Here are a small network's activations along a few directions, averaged over the inputs that share one value of a field.
Values that are neighbours, or in one group, have similar rows; names and order tell nothing.
In the rows, 500 means zero.
Strong random noise was added to every row along 5 fixed directions; ignore it. To show where, here is one row again and again, with new noise each time:
[508 508 481 497 545 523 516 687 616 504 589 408 621 411 574 482 537]
[433 422 696 524 617 590 530 653 500 545 605 631 608 619 485 501 622]
[512 525 411 462 532 473 542 725 654 448 588 309 660 299 629 440 470]
[470 545 379 524 366 510 385 351 628 631 520 518 450 597 477 595 504]
[542 650 309 486 404 568 335 260 655 532 509 350 457 517 488 608 502]
[726 673 614 601 579 581 486 843 497 735 565 654 395 561 466 525 747]
[345 312 551 586 406 460 516 637 592 718 584 722 557 659 503 545 545]


Values of J:
j5: [621 706 483 489 448 284 555 509 390 409 452 488 366 353 542 342 250]
j10: [458 348 443 660 506 496 527 766 620 436 571 372 696 332 604 456 457]
j7: [553 373 706 624 616 528 586 739 439 416 539 521 566 420 532 452 575]
j2: [512 408 247 501 394 656 349 396 675 555 433 268 590 502 507 696 616]
j13: [468 315 414 598 433 577 393 315 485 736 428 578 453 700 432 681 663]
j11: [474 325 554 549 521 506 534 661 428 701 455 621 573 558 490 532 638]
j4: [485 341 435 605 639 694 460 446 557 381 561 260 602 440 483 670 712]
j14: [531 446 412 654 419 416 550 663 508 519 514 412 486 373 544 537 489]
j15: [457 497 540 366 470 521 517 326 437 514 430 631 406 650 414 481 392]
j12: [434 147 498 654 610 596 544 793 496 627 585 458 683 494 566 602 750]
j9: [583 600 699 375 695 451 612 496 223 349 403 576 381 440 453 372 520]
j1: [475 468 550 603 487 593 456 478 555 490 546 558 551 565 498 548 518]
j6: [525 549 683 322 659 531 608 560 437 355 510 524 552 509 482 424 449]
j3: [497 616 544 368 588 498 534 488 526 319 487 424 540 374 534 346 409]
j8: [319 373 513 503 482 534 472 433 588 392 553 479 659 547 531 516 412]
j16: [319 395 484 406 352 286 613 287 391 351 452 557 418 485 499 407 288]
The values of J form a ring.
Question: A walk along J starts at j4 and steps to its neighbour j16. Put j10, j11, j12, j9, j8 in the order it reaches them.
Answer: j10, j8, j11, j12, j9
Question: List every value one step from j6, in the order listed.
Answer: j15, j3
Question: List every value one step from j7, in the order listed.
Answer: j5, j14

Values of N:
n7: [603 738 628 459 473 234 650 575  56 740 362 925 268 691 313 302 550]
n8: [493 436 457 523 414 455 424 250 424 330 455 356 493 537 517 572 332]
n6: [685 819 408 460 418 699 426 496 694 602 420 247 407 396 477 598 552]
n3: [439 506 331 520 312  93 563 398 505 455 411 571 362 313 596 278  98]
n5: [750 707 479 343 625 456 526 532 395 475 460 497 338 344 488 434 629]
n9: [260 397 404 508 237 406 578 506 644 644 481 798 423 700 411 445 349]
n1: [165 412 870 272 587 409 600 320 294 393 506 885 617 786 484 316 241]
n4: [397 423 374 599 269 267 545 631 725 500 643 481 538 291 636 484 344]
n2: [390 427 640 192 764 351 733 618 279 187 466 378 639 272 660 242 249]
The values of N form 3 separate groups.
Question: List the group mates of n4, in the order listed.
Answer: n8, n3
Question: List the group mates of n2, in the order listed.
Answer: n7, n5
